A small network was shown many inputs. Here are its activations along a few directions, one row for each input.
Each table varies a few parts of the input and shows all the possible inputs, shuffled.
A made-up example of a description, with smaller parts first: one of 3 separate values, together with either a single point or one of 9 places around a ring or (one of 4 places along a line, together with one of 8 places around a ring).
Shared parts are said once, and a part with two or three values counts as separate values.

Other details of the inputs vary at random and push rows far along two fixed directions, the same in every table; ignore that.

Table:
R1: -15	-14	2	-35	-8	-12	-17	-11	-39	5	-3	11
R2: 7	-5	-51	53	3	17	28	8	40	-33	9	11
R3: 12	1	-44	48	4	19	30	1	19	-34	-4	1
R4: -9	-17	-11	1	-13	-5	-18	2	-2	1	10	15
R5: 3	4	13	-13	15	-5	17	-10	-23	-2	-27	-25
R6: -12	14	-39	-6	-17	20	-12	26	73	-5	33	36
R7: 9	-4	-2	11	-10	10	-5	-1	-25	-4	-16	-14
R8: -2	4	25	-27	3	-18	-16	7	-19	21	14	-6
R9: -1	5	27	-24	4	-24	-21	2	-13	16	13	0
R10: 18	19	27	9	16	-11	9	4	-31	13	-34	-30
R11: -16	-13	-3	-25	-2	4	2	-7	30	2	46	27
R12: 3	11	30	-24	3	-23	-22	-8	-11	11	15	5
R13: 3	8	14	-15	12	-9	18	-7	-17	-5	-28	-31
R14: 2	2	20	-7	19	-17	10	-10	-23	-3	-41	-24
R15: -1	9	22	-33	-4	-15	-21	-7	-2	12	36	13
R16: 14	-1	-37	52	6	13	21	-1	16	-30	-16	-6
R17: -20	-20	-1	-24	1	0	4	9	18	13	34	14
R18: -18	-7	20	-47	1	-22	-4	1	-10	12	-1	-11
R19: 13	-4	10	16	-1	0	-7	1	-47	0	-46	-30
R20: 3	-10	-5	6	4	-6	0	-1	-41	-3	-37	-19
R21: 22	16	-12	51	12	26	39	3	36	-12	2	-3
R22: -14	-6	21	-33	-7	-1	-8	-1	2	25	32	22
R23: 5	1	12	5	14	9	20	-4	-13	6	-13	-9
R24: 12	10	32	12	17	-8	8	-6	-26	11	-42	-16
R25: 15	1	-17	32	-3	13	7	-8	-6	-19	-13	-3
R26: -14	-11	31	-27	7	-14	-11	-7	-16	19	-2	11
R27: 12	-6	-13	38	-4	9	0	8	-1	-14	-18	-12
R28: 4	0	10	4	16	-2	14	-14	1	-7	-13	-3
R29: 5	1	7	19	-5	1	-17	-4	-26	-6	-30	-21
R30: -3	-5	-8	16	6	11	16	2	40	-3	28	20
R31: -20	-23	-1	-29	-16	-15	-36	-5	-13	7	13	16
R32: 24	25	7	24	9	4	17	-3	10	-4	-2	-10
R33: -13	-11	10	-18	-18	-3	-32	1	-29	13	2	-6
R34: 14	5	-24	48	13	29	43	5	47	-18	17	4
R35: -19	-19	-4	-39	-16	-9	-24	-9	-24	9	17	17
R36: -11	-2	-22	-10	-5	4	19	4	58	-14	46	13
R37: 19	23	27	10	13	-13	2	-9	-13	4	-21	-12
R38: 8	12	17	10	10	-1	13	10	-6	17	-10	-12
R39: -23	-17	-18	-21	-4	2	10	18	44	5	50	15
R40: -20	-16	11	-43	-2	-3	-5	-6	1	15	32	17
R41: 14	7	-6	39	-5	12	-4	-6	-6	-19	-22	-18
R42: 11	9	30	8	17	-3	13	0	-33	16	-40	-22
R43: -6	-15	-30	19	-22	16	-10	9	45	-12	45	26
R44: -14	-15	8	-17	6	-8	1	-1	10	6	14	11
R45: -2	4	-4	-13	-6	2	-2	14	27	10	57	12
R46: 14	19	33	11	17	-13	5	-4	-27	12	-39	-19
R47: 13	15	16	14	10	-10	5	6	1	8	-8	-10
R48: 15	-1	-14	30	-1	13	11	-2	-23	-10	-26	-17
R49: 13	13	30	10	14	-4	6	-14	-15	6	-29	-6
R50: 11	11	-22	36	14	7	41	5	48	-28	-5	-18
R51: 11	-5	-48	56	-3	23	19	6	42	-31	10	-1
R52: -13	14	8	-43	-8	-8	-37	12	-4	16	-24	13
R53: -14	-20	-16	-7	-9	-9	-15	1	-2	-3	9	15
R54: 10	-1	5	15	-1	-6	-11	-16	-33	-9	-34	-5
R55: -18	-19	1	-31	-6	-17	-19	-2	-38	8	-6	9
R56: -7	-12	-15	-11	-10	-1	-12	-12	-5	-8	12	17
R57: -18	-12	1	-27	-28	5	-32	-3	-9	10	33	12
R58: -7	23	9	-48	-11	-1	-35	-1	-7	10	-19	15
R59: 8	-6	2	9	3	-4	-5	-5	-48	-2	-46	-30
R60: -26	-13	11	-48	-5	-23	-12	1	18	9	25	12
R61: 2	22	-9	-10	-1	9	-8	24	2	7	-38	-11
R62: -18	-17	5	-18	0	2	2	11	16	19	33	18
R63: 13	10	12	14	-5	5	-14	-19	-40	-12	-36	-23
R64: 24	24	-5	54	16	13	33	5	30	-9	-9	-9
R65: 2	-8	-22	27	6	-1	11	3	-7	-17	-21	-1
R66: -16	-22	-34	-10	-23	14	-10	8	26	-2	51	21
R67: 10	28	-27	12	-2	25	9	24	23	-7	-25	-9
R68: -7	9	28	-33	-7	-9	-16	-11	-1	22	27	24
R69: -16	-24	-26	-3	-21	6	-12	16	16	8	38	22
R70: -10	-3	4	-28	2	-7	3	-13	11	-3	16	9
R71: 9	4	-33	43	13	15	43	7	58	-28	12	-5
R72: 19	20	5	21	10	6	21	7	4	3	-1	-17
R73: -9	5	26	-34	-6	-6	-11	-1	-6	29	26	16
R74: 13	2	5	6	2	-2	-8	-23	-44	-14	-42	-20
R75: -6	-13	-11	-8	-24	8	-21	-2	12	-5	35	22
Each input here is: one of 5 places around a ring, together with either a single point or one of 6 places along a line or one of 8 places along a line.
The inputs of R26 and R34 match in every part but the place on the ring of 5. If R31 is changed in the same way as R26 into R34, which row does it become? -> R74
The inputs of R65 and R3 match in every part but the place on the ring of 5. If R60 is changed in the same way as R65 into R3, which row does it become? -> R36
Change only the place on the ring of 5 in R20. List by row number the other rows that result. -> R16, R35, R53, R56
Change only the place on the line of 8 in R64. List by row number the other rows that result. -> R12, R28, R30, R37, R49, R50, R71
Change only the place on the line of 6 in R16. List by row number the other rows that result. -> R2, R41, R43, R51, R54
Change only the place on the ring of 5 in R49. List by row number the other rows that result. -> R21, R22, R24, R42

Table:
R76: -19	16	22	-36	-17	-11	-47	16	7	29	7	23
R77: -22	15	-2	-50	-17	-11	-42	18	-5	23	4	25
R78: -32	-29	32	-64	12	-33	-21	-12	-33	21	-16	4
R79: -15	-17	14	-35	-5	-20	-28	2	-54	23	-11	8
R80: -28	7	-23	-26	-4	0	2	25	65	-1	26	15
R81: 20	4	-1	34	11	14	29	-11	-48	-15	-63	-52
R82: -9	-6	32	-35	-21	-26	-57	-25	-38	14	-14	25
R83: -5	-5	13	-34	-15	-16	-41	-12	-58	13	0	-1
R84: -4	3	39	-52	7	-33	-23	-36	-40	3	-9	13
R85: -11	-14	-19	7	9	3	35	16	56	2	61	26
R86: 42	47	18	23	34	1	41	6	-10	-6	-57	-50
R87: 28	13	-3	50	24	5	54	-2	2	-15	-10	-37
R88: -10	-18	-9	21	-10	7	-4	24	28	12	36	19
R89: -9	-14	-16	21	-13	19	22	16	60	10	81	33
R90: 0	5	62	-43	-1	-19	-35	-36	-61	26	-4	-2
R91: 23	4	-19	53	7	8	27	13	-33	-10	-41	-35
R92: -12	-10	56	-61	26	-40	-12	-25	-56	28	-24	5
R93: -24	-18	6	-49	-9	-23	-27	-19	-1	-7	11	17
R94: -12	-13	6	-30	-20	-13	-31	0	-42	20	18	3
R95: -14	-19	-45	6	-21	29	7	9	45	-14	56	16
R96: -11	-16	-17	17	4	20	18	15	69	11	66	43
R97: -16	-13	36	-30	-1	-10	-12	-8	-9	31	27	27
R98: 24	11	-9	30	12	13	16	-22	-40	-35	-81	-32
R99: -24	13	22	-69	-8	-10	-33	-4	-31	19	-41	6
R100: 41	30	27	46	24	5	17	-33	-40	-21	-72	-30
R101: -29	-33	-38	2	-4	7	23	26	72	-5	62	21
R102: -14	5	21	-63	-4	-19	-20	9	1	16	-2	-11
R103: -19	-20	-22	-11	-9	1	2	4	38	-11	51	4
R104: 25	9	-3	51	27	2	60	3	2	-14	-18	-32
R105: 22	34	22	3	6	12	7	9	15	15	-5	-10
R106: -13	23	-8	-23	5	-3	13	18	61	8	38	27
R107: 14	3	3	32	-9	8	-13	2	-8	-1	5	-14
R108: -3	-12	-9	24	-22	9	-8	17	24	9	51	7
R109: 26	16	-21	50	22	14	43	-4	33	-34	8	-14
R110: 16	-3	0	29	31	11	31	-7	-45	-13	-91	-40
R111: -7	2	44	-43	-9	-24	-38	-40	-34	16	-9	30
R112: 13	2	-29	41	12	1	30	-9	22	-38	-39	-18
R113: -28	-29	4	-45	-19	-4	-14	-2	-20	17	19	14
R114: -1	-6	-44	17	-18	16	-12	12	27	-16	43	20
R115: -12	-8	32	-58	-7	-13	-41	-34	-71	2	-36	-4
R116: -7	1	33	-31	-8	-5	-31	-24	-9	11	34	26
R117: 30	14	-16	67	1	16	7	0	8	-28	-29	-14
R118: -8	3	-42	-13	-20	33	7	36	69	0	42	13
R119: -3	-6	-40	8	-20	9	-18	6	23	-16	31	29
R120: 28	51	24	34	25	10	24	0	-5	0	-65	-25
R121: 11	-5	-13	44	19	2	48	8	-2	-20	-35	-45
R122: 11	-6	-16	38	17	19	38	5	-19	-16	-55	-30
R123: -8	-14	38	-20	-14	-20	-32	-1	-47	28	-1	0
R124: -5	-9	-25	23	-24	18	-21	14	51	-8	65	30
R125: 33	31	-18	56	-2	28	15	38	41	-4	-10	-25
R126: -15	-25	-30	25	-9	17	-2	32	65	9	60	36
R127: -24	-18	-6	-47	-23	-8	-31	-23	-9	-2	0	34
R128: 30	20	1	37	26	-8	34	-25	-12	-28	-55	-19
R129: 37	35	-23	41	7	19	17	30	-2	-8	-46	-40
R130: 33	17	8	65	16	19	41	-5	-4	-7	-16	-34
R131: -13	-23	-35	6	-1	8	-1	24	22	7	27	24
R132: -16	-16	-39	6	-7	11	9	8	65	-26	56	14
R133: -10	-5	24	-44	0	-21	-11	-19	-12	11	40	10
R134: 25	12	-41	59	2	11	15	-1	-2	-33	-44	-11
R135: -18	-16	45	-56	1	-37	-22	-23	-66	17	-24	-26
What is each input in this table made of? -> one of 6 places around a ring, together with either one of 2 separate values or one of 8 places along a line
The inputs of R128 and R82 match in every part but the place on the ring of 6. If R109 is changed in the same way as R128 into R82, which row does it become? -> R124
The inputs of R77 and R80 match in every part but the place on the ring of 6. If R119 is changed in the same way as R77 into R80, which row does it become? -> R93
Change only the place on the line of 8 in R116. List by row number the other rows that result. -> R89, R90, R96, R97, R100, R111, R130
Change only the place on the ring of 6 in R126. List by row number the other rows that result. -> R78, R92, R96, R110, R131
List by row number the other rows that have the place on the ring of 6 in common with R118. -> R81, R95, R98, R99, R110, R113, R115, R122, R127

Table:
R136: -29	-10	-11	-56	-20	-15	-29	-3	21	6	38	32
R137: -16	1	21	-37	6	-16	9	-4	37	14	47	18
R138: 21	2	-5	42	15	15	26	-15	-25	-15	-33	-24
R139: 16	4	37	-9	7	-24	-11	-21	-80	8	-41	-31
R140: -23	-2	-1	-41	-27	-3	-36	18	23	25	57	30
R141: -19	-8	-37	2	-11	12	-4	31	65	1	55	43
R142: -1	9	49	-43	-9	-11	-41	-19	-49	27	-21	7
R143: -11	10	26	-59	-2	-25	-40	-14	-35	7	-15	9
R144: 22	23	-34	47	9	22	29	28	19	-19	-21	-28
R145: -32	-28	-8	-50	-20	3	-23	0	18	12	47	40
R146: 22	18	20	37	40	-4	49	3	5	-3	-37	-32
R147: -5	-12	32	-40	-5	-18	-24	-26	-52	18	9	17
R148: 27	0	-6	59	18	1	29	-3	-15	-15	-28	-17
R149: 11	-11	-46	77	9	25	39	15	47	-24	20	-1
R150: -7	-2	28	-25	-12	-13	-40	-2	-8	26	11	22
R151: -13	-4	15	-41	-27	-4	-43	10	9	26	45	22
R152: -24	-28	-5	-25	-7	-8	-17	4	8	8	16	24
R153: 1	-9	-44	41	-6	22	26	7	54	-35	28	2
R154: -6	-3	-26	-4	-9	5	3	20	21	0	12	-3
R155: -13	-19	-24	5	-18	11	2	14	25	-7	37	4
R156: -20	-12	16	-46	-5	-24	-28	-4	-27	18	-18	14
R157: 18	31	48	-14	11	-22	-22	-27	-71	3	-80	-32
R158: 21	16	-30	52	-6	27	16	15	63	-21	24	3
R159: 16	1	-6	38	9	6	17	-2	-25	-11	-22	-34
R160: 0	-6	18	-8	2	-1	0	-22	-49	-3	-41	-16
R161: 17	0	-31	54	10	16	29	-8	23	-31	2	-16
R162: -14	0	32	-44	11	-8	8	-6	11	24	31	17
R163: 11	-1	-30	40	6	16	27	18	11	-18	-21	-31
R164: 17	-2	6	46	19	2	23	-11	-40	-18	-69	-35
R165: 24	26	18	38	17	-2	7	-3	-35	0	-71	-29
R166: -14	-3	23	-57	-6	-15	-24	-14	-44	17	-28	7
R167: 13	15	-9	37	22	13	54	22	49	-4	21	-23
R168: -1	12	-18	14	-10	21	5	12	34	2	21	17
R169: 15	5	5	11	18	-6	8	-15	-34	-23	-62	-34
R170: -15	3	9	-47	-10	-3	-24	0	-10	16	8	23
R171: -9	-14	-31	6	-16	4	3	1	52	-10	79	35
The inputs of R163 and R169 match in every part but one. If R139 is changed in the same way as R163 into R169, which row does it become? -> R171
What is each input in this table made of? -> one of 4 separate values, together with either a single point or one of 8 places along a line
